Each row below holds a small network's activations on one input, seen along a few directions.
In each table, some parts of the input vary, and every possible input appears once, in random order.
A made-up example of a description, with smaller parts first: one of 3 separate values, together with either a single point or one of 11 places along a line or (one of 6 places along a line, together with one of 8 places around a ring).
Shared parts are said once, and a part with two or three values counts as separate values.
In the rows, zero is written as 128.

Other details of the inputs vary at random and push rows far along two fixed directions, the same in every table; ignore that.
To show where, the next rows are all for the same input, with only those details redrawn:
[ 81 162  62 139  76 101  78 156  53 157 139 108 120 153]
[151 194  97 146 166  87  92 125 153  77  77 109 142 144]
[ 84  99 146 104  85 170 168 110  92 132 129 135 134 121]
[150 141 162 119 168 144 162  91 179  61  73 131 151 119]
[154 170 130 134 172 114 126 107 171  65  72 120 148 132]

Table:
x1: [119  67 159 122 117 159 136 131  95 178 143 127  96 128]
x2: [142 144 110 158 111  91 101 144 138 140 160 143 140 128]
x3: [168 164 115 158 200  97  69 134 180 123  96  98 105 148]
x4: [160  97 149 129 212 137 142  99 188  89  85 135 123  94]
x5: [182 158  95 165 185  65  49 139 154 137  93  97 119 139]
x6: [124  95 149 124 189 136 129 106 169 116  94 134 118 109]
x7: [131 121 123 123  70 131 134 124  81 165 134 111 142 141]
x8: [103 174  80 142  67 116  86 160  63 175 150  90 111 174]
x9: [163  95 215 101 126 190 215  85 152  99  99 136 144 125]
x10: [106  85 140 102  57 153 182 119 111 137 136 124 135 114]
x11: [125 101 159 121  95 152 151 123 100 161 174 171 119 139]
x12: [106 119  97 131 110 128 122 130  94 143 176 171 121 117]
x13: [176 192  89 170 135  65  85 149 154  99  93  85 155 145]
x14: [124 151 134 134 146 121 114 132 144 119 168 146 127 148]
x15: [142  86 189  99 130 173 231  87 159  78 106 137 145  93]
x16: [128  93 151 119  88 143 147 111 108 169 172 167 137 124]
x17: [170 186  83 150 168  88  99 129 145  71  85 109 141 133]
x18: [148 108 204 110 151 185 190  84 192 109 142 174 134 121]
x19: [ 85  99 140 113 105 155 146 111 111 144 168 181 125 116]
x20: [ 84  99 146 104  85 170 168 110  92 132 129 135 134 121]
x21: [106  87 136 114  77 136 159 121 129 147 175 169 126 109]
x22: [161 158 116 121 166 109  90 182 138 150 118 103 106  99]
x23: [178 121 143 160 189 102 105 127 198 105  88 106 131 109]
x24: [125 125 151  95 106 160 172 168 116 169 173 166 127  98]
x25: [152 122 137 141 216 116  95 118 193  97  91 112 132 136]
x26: [133 116 168 110 140 168 165  99 156  84 108 119 159 134]
x27: [100 153  54 151  90  70  83 168  68 165 192 145 107 138]
x28: [100  53 135 114  99 142 142 130 122 165 143 126 101 102]
x29: [189 211 107 126 166 100 116 182 161 103  83 101 146 129]
x30: [ 91 145  81 143 103 108  68 153  88 160 191 145 128 160]
x31: [135 125  95 147 170  83  97 143 135 130 118 109 101 116]
x32: [ 89 170  80 138  80 106  85 168  58 159 163  84 117 173]
x33: [133 101 166 125 189 143 133 117 174 116 117 113 115 129]
Describe the family of inputs behind these rows. -> one of 3 separate values, together with either a single point or one of 10 places around a ring
The inputs of x22 and x29 match in every part but the choice among 3 separate values. If x3 is changed in the same way as x22 into x29, which row does it become? -> x8
List by row number the other rows that have the choice among 3 separate values in common with x21. -> x2, x11, x12, x14, x16, x18, x19, x24, x27, x30
Change only the choice among 3 separate values in x7. List by row number the other rows that result. -> x5, x16

Table:
x34: [121 109 159 112 100 158 175 140 123 168 194 161 109 128]
x35: [166 120 192  95 170 169 190  98 174  87  61 101 121 108]
x36: [105  95 127 117  69 146 172 131  64 142 147 131 137 111]
x37: [103  93 147 107 114 157 153 135 115 158 158 174 129  88]
x38: [108 132 115 118  71 122 140 151 107 149 134  93 124 124]
x39: [111  82 135 111  89 161 180  99  89 120 136 136 144 117]
x40: [168 157 178 117 175 158 173  92 195  48 108 150 170 138]
x41: [162 203  93 161 175  68  65 167 145 124 159 133 130 152]
x42: [128 184  70 160 163  58  41 129 145 123 120 149 120 145]
x43: [183 170 182 116 158 150 193 109 199  67 108 144 149 133]
x44: [ 82  97 109 112 100 147 117 134  88 174 173 169 123 107]
x45: [143 188  89 140 164  87  70 162 106 118  80  70 123 149]
x46: [145  72 171 117  77 152 127 136  98 217 158 139 130 143]
x47: [145 164  75 164 157  61  50 180 147 132 129  94 124 129]
x48: [115 157 124 125  89 137 136 154  88 133 165 135 143 150]
x49: [157 141 166 106 172 157 172  87 195  52  73 159 173 104]
x50: [ 85  98 115 143 137 132  91 128  97 167 126 110  90 147]
x51: [ 80 100 153 102  80 173 168  91 111 119 124 168 139 120]
x52: [ 61 101 117 121  89 158 129 116  58 166 121  94 106 155]
x53: [169 166  68 170 168  50  64 159 127 120 127 122 121 128]
x54: [141 159  77 158 197  88  42 159 130 134 101  90 104 149]
x55: [146 155  73 176 159  52  57 118 132 115 123 129 112 146]
x56: [143  94 176 139 186 134 146  83 226  78  95 130 136 116]
x57: [168 105 180 119 217 149 143 121 184  99  79 117 120 101]
x58: [172  79 174 124 191 146 172  79 191  75 106 159 144  94]
x59: [ 96  92 106 133 113 126 100 149 118 158 159 115 124 123]
x60: [218 143 206 131 148 168 157  88 195 103  74 120 171 125]
x61: [ 76 122 141 117  63 163 149 110  83 136 175 151 127 164]
x62: [154 132 183  99 157 164 195 102 183  68  82 160 168  91]
x63: [ 98 111 110 111  81 134 136 155  93 194 172 161 102 105]
x64: [ 94 135 112 103  52 145 154 148  79 164 144 144 123 117]
x65: [136 184  74 146 170  95  61 147 110 113  80  69 126 161]
x66: [114  73 156 105 121 170 150 143 108 174 131 117  81 109]
x67: [103 118 104 139  86 118 132 101  83 122 129 129 126 142]
x68: [125 183  75 163 136  71  68 128 147  96  95  81 137 161]
x69: [ 78 113 127 130  90 134 112 120  87 168 208 159 107 160]
x70: [ 75  98 112 114  67 149 138 139  83 150 147 101 141 131]
x71: [100  93 155 102  86 159 175 132 116 132 132 107 148 107]
x72: [ 91  99 138 115 100 160 134 131  91 167 210 162 122 137]
x73: [168 193  69 156 124  58  99 150 116 110 103 104 124 140]
x74: [155 169  71 159 143  59  61 179 157 142 126  91 104 134]
x75: [186  96 174 122 171 135 190  97 195  95 106 151 122  89]
The inputs of x34 and x43 match in every part but one. If x57 is changed in the same way as x34 into x43, which row does it become? -> x45
The inputs of x71 and x47 match in every part but one. If x65 is changed in the same way as x71 into x47, which row does it become? -> x54
Describe the family of inputs behind these rows. -> one of 2 separate values, together with either a single point or (one of 4 places along a line, together with one of 5 places along a line)
Change only the choice among 2 separate values in x55. List by row number the other rows that result. -> x67
Change only the place on the line of 5 in x35. List by row number the other rows that result. -> x38, x43, x64, x73
Change only the choice among 2 separate values in x44. List by row number the other rows that result. -> x49

Table:
x76: [ 93  31 171 111  70 174 172 117 103 189 166 135 122 102]
x77: [ 53 115  84 127  50 123 100 143  59 174 158 100 125 158]
x78: [145  99 174 135 184 138 141  96 211  95 104 128 133 115]
x79: [118 146  85 150  80  94  88 144  92 147 122  92 138 147]
x80: [130 136 142 130 154 143 135  93 146  89  98 112 142 150]
x81: [181 188 155 128 168 130 141 146 183  81  74  82 146 133]
x82: [ 64  84 121 120  97 154 106 147  52 198 176 136  98 132]
x83: [147 147 117 136 198 110  95 133 175 107  99 131 117 113]
x84: [164 107 188 118 134 163 190  79 166 107 127 164 143 124]
x85: [ 87 148  86 123  96 123 105 153  85 156 169 152 123 133]
x86: [135 155  46 165 134  49  53 180 102 159 140 100 108 127]
x87: [125  99 144 130 173 129 146 116 174 106 121 133 113 100]
x88: [ 93  80 191  88 124 202 197  85 116 111 115 142 141 115]
x89: [101  81 176 109 105 188 178  94 122 129 168 167 137 135]
x90: [165 170 128 139 160 107 121 116 140  91  69 116 134 137]
x91: [ 67 119  84 119  79 120 125 141  71 141 148 110 114 130]
x92: [118 163  66 157  81  91  74 144  58 160 128  93 113 170]
x93: [ 86  78 168 108  77 170 171 106 127 139 173 159 137 126]
x94: [167 136 174 119 152 143 172  98 160 104 113 168 141 118]
x95: [153 180 129 140 184 110 107 120 162  88 118 150 144 143]
x96: [158  80 175 104 164 163 174 110 170 121 101 150 128  81]
x97: [183 134 135 149 179 103 103 112 168 117 100 119 116 138]
x98: [128 149  69 148 117  77  52 168  66 190 143 114  93 148]
x99: [182 234  97 145 152  79  77 183 154 119 130  96 135 153]
x100: [161 180  93 140 154  86  70 201 135 160 128  80 111 155]
x101: [160 151 110 137 150  97 131 127 152  75  85 106 146 115]
x102: [189 171 132 131 176 111 139 118 186  85  97 155 150 108]
x103: [136 170 110 123 170 116 114 122 155  79  78 118 138 127]
x104: [ 87  45 175 111 114 192 158 102 107 161 166 141 110 124]
x105: [170 119 175 128 134 133 159  99 190  92 119 149 162 116]
x106: [ 63  70 146  99  63 172 188 122  91 147 192 166 117 107]
x107: [113 168  52 139  85  92  77 170  59 155 118 106 120 136]
x108: [103  91 125 115  65 141 165 137  85 154 180 153 132 105]
Describe the family of inputs behind these rows. -> one of 3 separate values, together with either a single point or (one of 2 separate values, together with one of 5 places around a ring)
The inputs of x104 and x80 match in every part but the choice among 3 separate values. If x82 is changed in the same way as x104 into x80, which row does it become? -> x88
Change only the place on the ring of 5 in x97. List by row number the other rows that result. -> x76, x86, x96, x98
List by row number the other rows that have the choice among 3 separate values in common with x106. -> x84, x85, x89, x93, x94, x95, x99, x102, x105, x108
Change only the choice among 3 separate values in x100. List by row number the other rows that result. -> x81, x99

Table:
x109: [ 96 134  61 153 118  82  45 174  86 191 177 137  91 140]
x110: [ 47  96  99 107  36 149 150 136  37 161 165 129 119 123]
x111: [150 122 159 115 138 145 188  96 170  74  82 132 154  95]
x112: [148 161  67 164 176  59  48 160 125 149 146 141 102 130]
x113: [ 68  53 135 109  77 159 134 148  80 214 194 139  95 113]
x114: [109 131  72 164 129  87  43 136  86 159 113  80 103 165]
x115: [171 181 143 136 160 117 123 130 160 101 105 118 134 149]
x116: [127 127 147 121 121 142 163  97 146  94 138 155 147 135]
x117: [160 185 102 134 158 107 102 150 135 107  86  88 127 145]
x118: [101  87 150 110  55 168 181 111  93 150 172 158 141 119]
x119: [198 190 133 147 169  92 108 127 186  85  92 125 153 141]
x120: [153 132 102 155 161  83  77 167 143 154 137 102 105 127]
x121: [144 138 181 119 169 157 161  89 182  78 111 148 153 134]
x122: [119  74 184  88  90 192 212 111 121 134 114 135 144  94]
x123: [129 110 184  99 164 182 185  89 171  70  88 133 150 110]
Describe the family of inputs behind these rows. -> either a single point or one of 4 places along a line or (one of 2 separate values, together with one of 5 places around a ring)
